A small network was shown many inputs. Here are its activations along a few directions, one row for each input.
Each table varies a few parts of the input and shows all the possible inputs, shuffled.
Descriptions start from the smaller parts, as in this example, which fits no table here: ring(8) and (point or line(9) or (values(3) and line(6))).
Shared parts are said once, and a part with two or three values counts as separate values.
(in the rows, 128 means zero)

Other details of the inputs shift rows strongly along two fixed directions, in all tables alike. That doesn't count.

Rows:
r1: [150 139 145 115 140 137 177 157 120 104 139]
r2: [109 120 153 111 123 115 130 144 104 177 173]
r3: [121 140 130 129 112 127 109 125 123 155 136]
r4: [152 122 156  97 149 144 187 168 107 123 162]
r5: [116 106 146 124 142 137 142 133  98  85 163]
r6: [143  80 132 121 146 147 128 118 115 114 170]
r7: [118 109 118 126 128 126 105 114 149 132 108]
r8: [117 130 100 155 107 112  69  86 147 179 110]
r9: [144 111 144 110 144 127 160 147 119 160 167]
r10: [117 120 155 107 140 119 163 160 101 144 163]
r11: [ 94 196 101 182  72  98  58  92 123 168 100]
r12: [150 127 148 111 136 136 156 151 108 159 168]
r13: [111 139 121 142 117 109 113 120 127 151 124]
r14: [112 135 155 117 128 109 153 155  91 171 176]
r15: [ 95 143  95 160 107 108  73  89 156 115  68]
r16: [136 139 123 135 115 129 108 117 126 165 134]
r17: [149 113 178 103 147 152 186 174  57 126 238]
r18: [117 130 127 134 121 113 118 123 124 164 138]
r19: [111 182 115 168  85 107  83 107 120 177 123]
r20: [ 90 138 128 136 111 107  97 120 124 143 121]
r21: [100 167 140 136 102 110 115 139  99 159 147]
r22: [123  98 118 141 134 142 106 103 128  80 127]
r23: [107 174  98 175  77 109  51  83 134 184 105]
r24: [110 147 145 118 120 123 134 147 108 131 143]
r25: [104 153 129 144 116 102 122 129 119 142 128]
r26: [144 100 108 122 155 139 149 123 172  58  73]
r27: [144 108 135  93 166 155 182 157 144  36  89]
r28: [164  69 124  93 177 153 174 138 163  82 109]
r29: [154 109 117 116 148 152 145 128 156  75  89]
r30: [164 116 152  98 153 147 183 161 115 133 163]
r31: [123 112 119 126 131 125 116 117 143 130 112]
r32: [104 132  96 154 109 114  72  88 157 128  76]
r33: [103 145  96 168  89 102  43  74 142 203 111]
r34: [172 117  92 139 136 152 116  97 185  84  67]
r35: [109 123  98 175 100 122  49  71 127 137 127]
r36: [126 153 134 133 116 124 133 137 112 144 137]
r37: [130 148 135 123 132 129 156 147 121 103 121]
r38: [101 122 114 132 127 119 102 114 151  97  82]
r39: [124 142 117 137 115 130 111 119 137 119 101]
r40: [ 99 140 160 114 127 106 151 159  86 160 172]
r41: [139 104 149 101 147 128 163 152 110 165 174]
r42: [115 141 121 145 116 109 113 118 131 148 123]
r43: [139 121 153 102 134 137 148 152 108 161 170]
r44: [128 139 161 131 121 136 146 151  61 141 215]
r45: [162 111 130 106 156 154 170 144 148  78 107]
r46: [144 139 128 130 121 132 126 127 121 164 143]
r47: [122 103 141 107 133 126 122 133 123 172 157]
r48: [153  97 124 100 156 159 152 137 159  69  92]
r49: [119 100 147  97 146 131 150 148 127 113 137]
r50: [147  80 120 103 165 147 155 131 162  73  93]
r51: [154 145 167 107 137 133 195 178  88 151 192]
r52: [153 124 114 125 143 147 148 127 162  64  79]
r53: [125 145 109 160 101 105  85  97 134 193 135]
r54: [116 111 162  95 145 123 167 166  98 144 173]
r55: [127 124 119 123 128 140 116 122 150  95  93]
r56: [147 102  91 137 143 138 118 100 187  74  61]
r57: [115 121 136 124 119 114 107 124 116 195 161]
r58: [136 109 141 107 149 128 165 149 123 133 147]
r59: [122 151 117 148  96 120  79 105 126 190 135]
r60: [112 183 139 149 100 107 127 140  99 162 150]
r61: [146 136 101 137 138 144 135 115 174  38  50]
r62: [133 137  93 181  95 135  41  68 129 142 127]
r63: [102 163 141 143 111  94 135 142  96 169 160]
r64: [125 107 116 116 156 133 151 130 160  59  74]
r65: [126 133 152 120 129 113 155 152 101 176 179]
r66: [130 126 118 147 129 151 110 109 125  55 115]
r67: [145 110 137  96 165 152 184 158 140  41  96]
r68: [162 117 104 129 144 152 136 113 176  65  69]
r69: [118 157 118 148 102 120 101 117 125 146 116]
r70: [116 120 126 119 144 123 145 135 136  92 101]
r71: [118 148 156 117 119 121 145 157  90 164 174]
r72: [163 122  88 146 129 149  99  86 190  89  59]
Each input here is: values(2) and line(4) and (point or line(8)).
Changing only the line(4) part turns r6 into r35. The same change can be made to r43. Which row results? -> r3
Which other rows does r10 become when the values(2) part takes its other values? List them by row number. -> r69
Which other rows does r62 become when the values(2) part takes its other values? List them by row number. -> r6
Which other rows does r26 become when the line(8) part takes its other values? List them by row number. -> r10, r13, r14, r32, r42, r49, r54

Rows:
r73: [105 161 141 140 100 100 114 132  98 204 168]
r74: [118 155 109 156 105 121  95 106 138 119  97]
r75: [148  90 137 101 155 142 160 142 134 119 140]
r76: [135 132 141 111 145 134 170 155 125  93 121]
r77: [137 125 123 127 136 145 135 127 138  78 108]
r78: [102 172 115 157  95 106  93 111 130 144  98]
r79: [106 158 142 136 102 102 114 135  96 201 168]
r80: [153  95 129 110 155 151 153 133 139  91 127]
r81: [153  85 139 100 157 151 155 138 128 116 152]
r82: [125 127 140 130 118 119 115 128 103 190 176]
r83: [139 108 142 102 151 136 166 151 128 111 135]
r84: [124 144 115 152 109 123  94 106 129 143 126]
r85: [136 120 144 104 148 134 169 157 124 107 133]
r86: [115 133 133 129 116 113 113 125 121 181 149]
r87: [114 159 109 153 107 117 100 110 144 117  84]
r88: [133 133 147 110 141 134 172 160 115  99 137]
r89: [142 106 141 104 149 138 164 149 127 110 139]
r90: [128 126 131 138 115 123 104 114 110 185 170]
r91: [104 141 135 145 113 119 111 125 100 128 149]
r92: [127  90 125 120 146 141 123 118 130  92 130]
r93: [144 101 132 105 155 140 161 142 144  97 116]
r94: [125 137  83 166 107 130  60  75 168 107  68]
r95: [125 124 154 114 127 119 145 150  93 191 192]
r96: [140 115 117 122 143 139 140 126 153  82  94]
r97: [117 139 148 119 122 114 140 146 104 168 162]
r98: [143  94 141  97 158 138 166 149 135 120 137]
r99: [124 139 127 141 113 118 109 119 116 168 148]
r100: [116 150 119 147 107 115 104 116 128 147 122]
r101: [145  88 129 101 158 143 153 138 147 103 119]
r102: [128 125  82 161 112 131  62  73 175 112  62]
r103: [138 115 117 121 142 140 138 127 153  81  93]
r104: [137 130 145 111 142 138 167 156 114  99 138]
r105: [125 127 139 130 117 119 114 129 102 195 177]
r106: [139 131 144 112 143 138 169 155 115 100 139]
r107: [122 140 121 142 113 116 108 116 127 158 131]
r108: [125 135 122 144 111 124  97 111 120 160 144]
r109: [124 137 123 145 110 123  97 110 119 161 146]
r110: [108 150 158 129 104 100 124 147  74 238 213]
r111: [131 134 141 108 144 133 172 157 126  91 118]
r112: [143 105 121 119 143 142 135 124 145 100 112]
r113: [141 109 154  97 150 137 176 161 111 124 161]
r114: [117 144 126 138 112 113 111 123 121 168 137]
r115: [139 113 134 104 154 140 165 147 144  83 105]
r116: [114 159 108 153 107 117 100 110 143 118  85]
r117: [138 129 141 113 144 136 170 154 124  92 125]
r118: [140 116 134 108 150 138 164 148 137  93 117]
r119: [143 112 137 109 149 142 160 144 131  94 127]
r120: [155  79 127 106 158 155 145 124 147  94 125]
r121: [101 157 158 133 117 117 145 152  72 134 183]
r122: [111 152 115 145 109 114 101 113 139 138 101]
r123: [114 149  80 163 108 125  71  80 185  77  23]
r124: [122 147  98 152 114 127  97 103 157  91  67]
r125: [115 146 148 139 102 105 111 132  81 230 204]
r126: [149  86 130 103 156 146 153 135 145 104 124]
r127: [121 133 137 129 118 113 121 130 109 192 165]
r128: [105 134 141 138 113 117 112 128  92 148 168]
r129: [140 111 133 106 153 141 162 146 143  81 108]
r130: [125 137  84 166 106 130  61  74 168 108  68]
r131: [134 119 141 104 149 134 166 152 132  96 120]
r132: [124 148  79 173 105 131  63  74 171  90  54]
r133: [123 146 114 151 110 120 100 108 133 142 116]
r134: [141  94 142  95 156 139 163 149 133 121 138]
r135: [121 144 115 149 109 121  97 110 133 141 115]
r136: [120 154 115 154 106 125  95 109 125 129 118]
Changing only one part turns r102 into r104. The same change can be made to r80. Which row results? -> r132
Changing only one part turns r135 into r105. The same change can be made to r130. Which row results? -> r120
What is each input in this table made of? -> line(4) and (point or (values(3) and line(5)))
Start at r74 and move only the line(4) part, one step at a time. The first step leads to r119. Which rows follow, in order? -> r112, r82
Which other rows does r78 become when the values(3) part takes its other values? List them by row number. -> r111, r123

Rows:
r137: [134 137 135 144 108 127 106 123 108 176 163]
r138: [143 118 147 117 136 136 154 147 101 149 182]
r139: [119 133 127 126 134 124 137 137 137  95 104]
r140: [133 144 128 148 108 123 105 112 112 179 165]
r141: [130 136 127 127 129 127 141 134 141 102 107]
r142: [157  94 132 110 153 153 153 138 134  93 133]
r143: [112 146 136 129 122 118 138 140 122 125 132]
r144: [121 133 132 141 109 120 105 124 103 166 167]
r145: [117 150  93 156 104 124  79  94 169 104  54]
r146: [106 143 126 128 126 121 122 129 126 111 107]
r147: [125 161 169 107 124 121 181 176  79 173 185]
r148: [105 196 117 166  76  99  77 106 120 199 124]
r149: [132  89 126 112 127 113 111 121 147 226 141]
r150: [150  97  99 131 138 155 104 100 170  75  78]
r151: [127 100 145 115 148 137 150 139 106 111 161]
r152: [129 112 153  88 157 144 190 170 125  73 125]
r153: [109 195 114 171  78  96  80 101 120 199 127]
r154: [129 101 145 114 147 137 147 145 107 116 165]
r155: [119 117  86 132 125 103  83  94 200 184  52]
r156: [138 154 131 132 128 118 143 139 122 139 126]
r157: [106 148 134 138 115 111 130 134 114 131 129]
r158: [119 121 126 135 129 127 111 113 120 130 149]
r159: [138 140 112 132 133 128 134 129 147 100  87]
r160: [125 110 136 119 138 136 124 130 117 117 147]
r161: [122 123 156 101 153 129 185 168 104  99 146]
r162: [145  98 100 135 136 148 103  93 169  74  86]
r163: [124  98 148 108 143 140 148 143 101 114 164]
r164: [157 103 100 133 145 152 112  97 163  86  89]
r165: [128 125 127 131 123 132 111 115 123 135 145]
r166: [114 164 143 138 104 106 130 145 105 164 149]
r167: [153 119 143  98 159 143 196 167 129  86 123]
r168: [130  92 102 136 142 145 104  92 159  64  85]
What is each input in this table made of? -> values(2) and (point or (values(3) and line(5)))
Changing only the values(2) part turns r166 into r144. The same change can be made to r156. Which row results? -> r164
Which other rows does r137 become when the values(3) part takes its other values? List them by row number. -> r140, r164
Which other rows does r137 become when the values(2) part takes its other values? List them by row number. -> r148

Rows:
r169: [140 117 141 113 141 135 151 144 118 132 150]
r170: [130 108 108 133 130 129 104 104 156 129  99]
r171: [131 125 160 101 142 127 177 168 100 141 173]
r172: [125 126 148 112 133 121 148 149 107 158 164]
r173: [115 152 111 153 103 114  90 107 135 154 110]
r174: [126 119 146 123 142 141 156 147  97  73 157]
r175: [108 170 124 150  98 107 105 123 117 164 125]
r176: [120 127 119 143 111 118  93 107 131 167 136]
r177: [152 111 130 111 152 149 160 140 139  80 115]
r178: [152 101 131 111 151 149 154 137 139  90 127]
r179: [149 114 128 106 156 149 169 145 149  63  92]
r180: [113 147 122 143 110 111 107 121 128 154 125]
r181: [159  66 116  97 172 161 153 124 175  55  84]
r182: [119 141 123 133 120 116 119 124 133 144 116]
r183: [122 147 152 113 130 120 165 161 101 145 154]
r184: [117 146 106 142 118 118 107 111 157 115  73]
r185: [128 128 138 121 129 126 135 138 114 151 151]
r186: [132 115 135 121 130 130 129 130 117 154 152]
r187: [120 129 136 125 125 117 129 134 120 161 146]
r188: [123 129  91 147 121 124  89  94 176 105  57]
r189: [116 142 116 141 114 116 104 115 138 141 109]
r190: [138 118 140 117 138 134 148 142 118 133 152]
r191: [138 128 142 121 132 132 144 141 107 145 163]
r192: [112 152 110 145 112 113 105 112 149 128  87]
r193: [158  80 120 111 159 156 143 121 158  78 114]
r194: [139 118 145 120 131 132 140 137 103 160 177]
r195: [114 148  98 157 105 116  79  95 152 135  81]
r196: [135 104 124 121 148 158 139 126 138  34 104]
r197: [116 161 134 143 104 111 111 127 103 181 157]
r198: [149  97 128  99 162 150 168 144 154  66  96]
r199: [116 129 115 146 109 114  87 102 135 168 128]
r200: [118 146 104 144 117 120 104 108 158 108  70]
r201: [131 120 136 128 125 127 123 126 113 164 163]
r202: [126 117 137 126 133 144 129 131 109  89 149]
r203: [103 169 124 150  98 102 105 123 120 165 124]
r204: [111 150 160 130 125 124 158 157  71 108 180]
r205: [113 153 101 152 109 117  94 104 155 117  70]
r206: [126 139  89 151 119 131  93  94 176  81  43]
r207: [136  98 141 104 148 133 152 141 128 135 148]
r208: [126 148 130 140 114 121 119 126 115 155 146]
r209: [122 158 119 145 110 119 114 122 130 132 108]
r210: [126 121 133 119 134 123 134 134 129 143 134]
r211: [139 102 135 110 145 137 143 134 129 128 140]
r212: [144 103 142 110 145 139 150 141 118 139 160]
r213: [172  61 114  98 178 171 158 122 176  38  87]
r214: [126 128 162 107 133 121 163 162  89 170 191]
r215: [115 144 145 123 120 110 139 146 106 168 158]
r216: [142  93 131 106 152 140 146 134 141 111 125]
r217: [118 150 131 137 112 115 118 130 114 162 141]
r218: [105 167 107 161  94 107  84 103 139 148  95]
r219: [ 97 173 120 170  88 117  76 104 107 124 126]
r220: [131 131 111 146 117 129  99 105 141 135 116]
r221: [121 131 106 144 117 120  94 103 152 139  94]
r222: [127 129 161 106 134 122 163 163  87 170 189]
r223: [123 139 139 137 110 116 110 123  98 196 178]
r224: [128 124 150 111 135 125 152 151 103 157 168]
r225: [145 115 146 103 150 140 173 157 120 108 144]
r226: [156  99 116 109 160 155 154 130 165  52  78]
r227: [109 165 126 147 101 108 111 126 118 158 128]
r228: [114 172 121 158  95 111 100 116 118 158 129]
r229: [141  99 136 111 145 139 144 136 129 126 144]
r230: [119 136 124 137 117 116 110 120 127 157 130]
r231: [123 147 151 115 129 119 161 159 103 142 152]
r232: [137  97 142 101 151 134 157 144 127 135 148]
r233: [114 150  87 158 110 117  80  89 174 107  45]
r234: [124 151 124 138 115 123 125 128 130 127 114]
r235: [105 137 132 158 104 118  89 108  84 152 180]
r236: [121 134 119 141 114 121 103 114 133 148 125]
r237: [149  87 147  93 161 147 171 153 123 115 154]
r238: [124 113 139 130 128 140 119 124 100 117 169]
r239: [139 116 147 100 151 137 172 159 120 111 139]
r240: [154 114 114 117 154 154 153 126 166  42  69]
r241: [122 119 139 133 134 137 134 133  97  95 162]
r242: [131 106 133 116 138 129 133 130 128 144 143]
r243: [117 146 112 152 104 116  86 104 132 161 119]
r244: [130 150 123 138 119 128 126 127 130 118 112]
r245: [131 122  93 145 125 134  95  96 175  86  61]
r246: [148 115 145 107 149 143 170 153 120 102 146]
r247: [123 128 148 116 130 119 145 148 107 159 165]
r248: [128 133 109 145 116 127  98 105 141 137 109]
What is each input in this table made of? -> line(4) and (values(2) or (values(3) and line(6)))
Changing only the line(4) part turns r174 into r241. The same change can be made to r208. Which row results? -> r220
Changing only the line(4) part turns r223 into r248. The same change can be made to r181. Which row results? -> r224
Which other rows does r202 become when the line(4) part takes its other values? List them by row number. -> r196, r219, r238
Which other rows does r219 become when the values(2) part takes its other values? List them by row number. -> r204

Rows:
r249: [ 97 167 121 163  90 101  81 109 106 185 143]
r250: [116 145 171 109 127 116 171 173  73 171 201]
r251: [131  95  86 149 120 128  57  70 176 148  88]
r252: [114 139 104 155 108 121  83  96 146 121  93]
r253: [107 169 134 158  90 108  91 116  91 189 172]
r254: [173  49 138  79 183 165 179 145 149  95 140]
r255: [124 143 108 153 113 124  95 104 139 125 102]
r256: [122 148 106 152 108 123  92 104 146 125  94]
r257: [138 133 146 108 141 131 169 156 123 121 137]
r258: [116 147 167 108 127 113 171 173  78 172 190]
r259: [155 101 138  91 167 153 189 159 143  61 109]
r260: [146  86 101 118 159 159 129 107 181  19  53]
r261: [129 129 159  97 146 124 186 173 106 131 158]
r262: [124 141 112 152 111 125  99 108 133 128 115]
What is each input in this table made of? -> values(2) and (point or line(6))
Changing only the values(2) part turns r259 into r258. The same change can be made to r257. Which row results? -> r261
